These are the activations of a small network on made-up records, seen along a few directions, one row for each record.
Records have a field called C. Each example row is followed by its value.
Other fields move the rows too, some of them a lot.
In the rows, 500 means zero.
Random noise pushes rows far along 18 fixed directions. That doesn't count. These rows show it; they differ only by the noise:
[482 624 271 520 574 684 539 555 480 551 580 597 383 504 413 543 599 648
 313 614 534 616 611 583 395 246 690 484 612 280 447 473 529 486 523 476
 461]
[592 441 524 591 424 652 590 743 535 587 446 767 369 332 564 475 281 419
 493 410 552 450 597 542 350 580 427 542 493 426 514 653 505 591 561 499
 659]
[469 171 677 432 550 464 550 192 772 355 375 694 332 586 425 374 529 325
 415 230 258 453 585 405 542 480 312 336 784 473 618 618 699 714 650 534
 641]
[569 483 542 605 229 473 521 275 475 599 503 465 558 542 629 344 495 526
 207 643 452 572 651 755 497 412 421 282 673 344 653 534 713 370 523 657
 700]
[560 444 595 514 373 407 522 670 374 273 375 380 432 298 309 492 458 388
 462 558 199 672 552 367 431 699 489 484 652 331 537 662 607 503 502 660
 762]
[613 430 614 466 943 486 445 427 555 612 530 683 248 701 442 752 582 165
 379 268 552 301 407 669 621 463 527 359 301 498 379 716 648 380 328 613
 562]
[525 536 613 486 490 256 583 589 515 512 722 526 232 154 188 342 311 608
 786 456 667 666 466 239 462 534 500 445 577 374 503 578 685 595 400 388
 295]
[391 475 438 557 463 379 473 539 407 482 451 333 722 587 549 513 520 501
 358 557 408 419 501 412 494 396 453 693 593 588 546 425 482 386 464 537
 703]
[438 499 468 527 740 545 433 484 543 524 473 561 469 560 455 659 631 450
 293 489 227 655 488 454 517 286 571 633 522 492 557 405 302 582 462 426
 353]
[533 388 552 504 352 515 546 541 446 249 486 383 600 465 515 454 480 584
 659 525 556 527 654 553 506 649 437 324 607 537 408 431 348 406 552 457
 404]
[688 561 541 359 837 331 488 222 573 591 555 732 485 534 487 396 290 369
 372 407 113 364 514 520 263 427 339 545 501 456 350 351 621 589 545 543
 484]
[382 479 342 711 393 662 486 572 493 557 506 752 152 370 475 552 447 466
 326 447 477 690 589 531 622 353 505 382 516 484 816 724 692 663 434 467
 596]
[624 376 483 516 537 162 424 497 405 502 452 426 578 565 477 639 683 330
 430 702 149 224 538 421 338 594 522 735 452 680 493 474 301 278 429 558
 603]
[561 577 360 490 429 711 554 686 674 379 575 645 299 464 271 480 621 603
 368 301 281 496 456 458 254 336 699 785 868 346 479 494 740 527 443 418
 704]
[299 346 649 466 482 529 241 456 708 506 345 640 483 613 691 310 639 345
 814 459 890 577 738 727 525 127 652 272 415 638 451 435 538 501 401 177
 598]
[419 261 677 566 635 520 506 364 582 272 534 533 665 673 495 363 537 546
 390 355 415 416 587 358 494 246 527 531 787 457 389 302 334 475 549 347
 502]
[495 698 463 497 396 396 301 266 540 599 468 517 505 446 490 369 434 419
 383 573 170 573 498 520 499 305 420 470 521 491 670 394 770 677 419 454
 563]
[588 752 426 357 264 335 396 345 580 839 308 111 781 596 445 489 645 414
 457 616 403 251 297 460 609 558 367 632 559 526 624 448 683 561 479 587
 551]
[664 554 278 410 426 437 440 433 606 562 525 788 296 400 540 398 502 513
 688 604 339 442 725 707 175 486 526 474 458 657 476 389 530 523 508 332
 392]
[711 567 902 466 755 354 447 422 477 585 415 385 585 467 424 320 282 288
 458 209 319 753 359 572 582 489 427 430 581 359 415 443 594 490 325 509
 466]

[535 587 375 496 352 499 631 581 544 928 489 452 459 438 543 588 507 550
 463 625 809 447 430 563 544 619 407 529 411 446 669 686 588 503 549 647
 482] => c6
[538 558 408 305 710 496 610 455 648 320 627 685 384 390 469 576 373 664
 615  93 228 637 449 556 317 493 295 786 633 745 426 380 444 635 569 409
 127] => c2
[586 311 560 527 693 574 586 542 426 276 447 455 477 588 409 659 606 445
 435 344 275 502 437 413 616 712 533 506 565 547 451 526 204 454 520 536
 362] => c1
[414 383 734 522 384 527 577 459 701 537 571 432 753 557 576 669 655 562
 216 695 389 378 442 330 427 459 406 753 596 315 537 410 223 549 689 623
 488] => c8
[364 531 596 370 620 631 415 272 710 632 457 429 688 798 795 646 616 405
 358 701 483 638 417 714 599 563 428 311 202 460 540 334 528 504 529 674
 578] => c3
[416 321 439 528 525 279 648 483 390 407 511 489 452 373 455 609 525 595
 377 336 259 623 524 342 490 490 339 813 704 711 680 608 273 486 594 547
 309] => c7
[424 821 101 345 477 294 558 483 349 543 557 306 642 371 466 422 316 778
 604 536 342 681 442 432 371 510 334 753 542 728 546 275 619 555 520 495
 327] => c5
[517 403 634 449 505 353 520 551 552 479 531 531 479 486 558 592 554 404
 472 495 414 466 488 566 367 579 468 653 467 559 488 578 516 368 478 628
 647] => c1
[296 408 598 335 552 455 537 446 559 392 277 332 587 515 505 536 451 394
 562 208 580 675 468 477 705 510 216 461 604 592 556 637 620 660 616 623
 549] => c5
[600 566 452 604 442 454 566 609 266 730 451 439 491 345 403 408 491 564
 406 616 649 526 553 416 498 396 654 568 592 286 513 648 372 448 535 502
 422] => c7
[684 312 617 670 569 328 490 480 412 570 480 670 492 507 530 258 458 438
 459 407 406 405 630 523 343 337 614 625 647 579 465 455 323 336 433 335
 534] => c8
[454 582 309 387 582 379 604 647 485 557 574 332 494 481 326 455 505 664
 723 521 691 565 413 318 457 575 580 590 537 531 432 397 559 440 437 439
 420] => c5
[633 657 387 472 348 685 514 472 432 496 341 476 602 488 621 445 383 491
 361 534 273 559 562 706 434 623 376 431 531 416 516 482 583 560 617 642
 621] => c2
[556 444 347 507 566 510 599 357 578 626 469 495 441 705 495 291 504 535
 408 325 385 570 411 545 540 573 540 455 682 577 638 396 734 412 402 487
 669] => c4
[549 487 858 781 414 498 314 586 332 355 734 687 403 314 497 618 486 414
 392 574 560 358 528 508 520 259 667 524 346 344 416 667 321 409 340 418
 439] => c9
[481 424 540 646 299 553 561 825 593 548 597 541 307 386 455 596 650 575
 551 400 553 627 359 447 464 585 685 810 544 592 695 606 430 389 325 400
 532] => c4
[529 562 512 325 589 372 605 291 528 591 561 334 652 600 508 429 440 560
 468 589 484 471 413 430 480 653 385 421 494 391 422 370 614 455 581 659
 474] => c7
[410 284 433 495 566 534 526 521 433 237 296 434 585 603 492 675 668 422
 407 464 289 415 616 407 552 532 445 570 631 615 484 558 210 515 676 545
 514] => c9
[224 526 474 494 544 469 491 502 430 260 600 307 547 451 414 711 598 646
 392 641 373 828 465 336 632 434 486 526 514 477 587 436 403 556 509 570
 342] => c8
[404 435 748 320 480  63 598 449 656 808 603 427 520 301 517 694 511 455
 584 521 773 393 397 406 477 524 156 752 384 569 564 715 454 538 617 695
 299] => c1
[244 419 320 531 154 170 517 455 544 345 738 519 296 257 486 596 612 735
 648 540 424 637 579 441 452 459 346 734 582 912 841 560 564 467 452 432
 316] => c4
[670 633 281 446 454 565 737 823 398 704 427 474 356 302 409 528 427 606
 560 408 680 649 490 629 372 687 536 652 595 451 485 709 515 438 547 584
 452] => c9
[638 854 300 477 493 388 300 397 401 846 519 427 394 528 492 608 669 398
 391 707 486 478 436 796 516 335 639 481 277 493 556 557 747 352 274 573
 503] => c2
[482 531 309 712 584 400 360 467 214 768 315 630 364 339 481 263 411 447
 502 778 510 743 787 454 560 191 698 308 408 463 663 507 324 643 478 264
 339] => c6
[581 523 477 495 628 202 283 392 418 651 479 600 375 530 592 597 509 218
 626 463 447 297 505 698 515 484 421 506 176 848 531 598 600 371 289 484
 533] => c3
[427 813 451 419 699 377 484 538 273 603 444  92 691 438 223 711 400 458
 412 349 573 338 181 207 849 451 293 672 498 418 438 649 624 644 481 670
 351] => c3
[528 482 411 504 176 437 431 421 633 647 345 406 761 518 651 246 449 573
 761 565 469 317 556 439 473 574 365 582 573 793 639 208 338 626 549 221
 377] => c6

Which value of C does each new row have?
[484 470 591 443 273 494 384 434 663 416 387 421 594 500 370 524 641 396
 607 464 387  89 407 226 550 528 417 652 597 528 525 540 519 731 595 437
 537] => c6
[719 500 498 520 349 467 527 401 603 474 721 680 288 475 565 517 596 589
 497 378 397 500 565 885 307 504 494 543 583 652 520 485 576 279 386 468
 353] => c3
[330 734 398 426 503 572 341 696 567 621 403 380 569 419 352 456 686 590
 646 533 664 598 453 339 451  75 762 816 579 408 428 399 434 667 461 225
 386] => c2
[400 534 631 715 652 482 556 521 357 646 756 593 445 441 629 777 375 525
  91 517 527 706 387 589 628 366 411 586 302 437 657 634 424 405 386 700
 417] => c8
[508 638 423 498 264 674 362 467 507 266 547 565 455 382 400 678 650 529
 458 647 209 300 517 430 461 500 539 555 488 422 486 520 441 675 587 477
 400] => c4
[570 416 535 555 519 622 731 714 563 437 697 627 262 407 497 502 297 644
 683 190 672 681 375 547 497 824 447 496 490 606 537 562 557 431 402 478
 396] => c3
[631 525 590 552 239 586 508 571 330 316 361 336 784 445 615 472 438 544
 470 400 432 419 587 667 494 565 377 586 667 560 414 497 282 427 603 528
 461] => c8
[343 397 575 633 565 240 345 532 402 465 564 411 521 555 412 622 809 451
 399 577 491 419 471 346 546 146 745 799 534 604 556 559 338 309 325 393
 527] => c9
[450 725 236 421 437 719 430 427 571 461 583 550 519 573 558 455 573 694
 516 695 471 589 559 624 385 382 657 416 466 440 448 271 579 551 536 396
 449] => c9
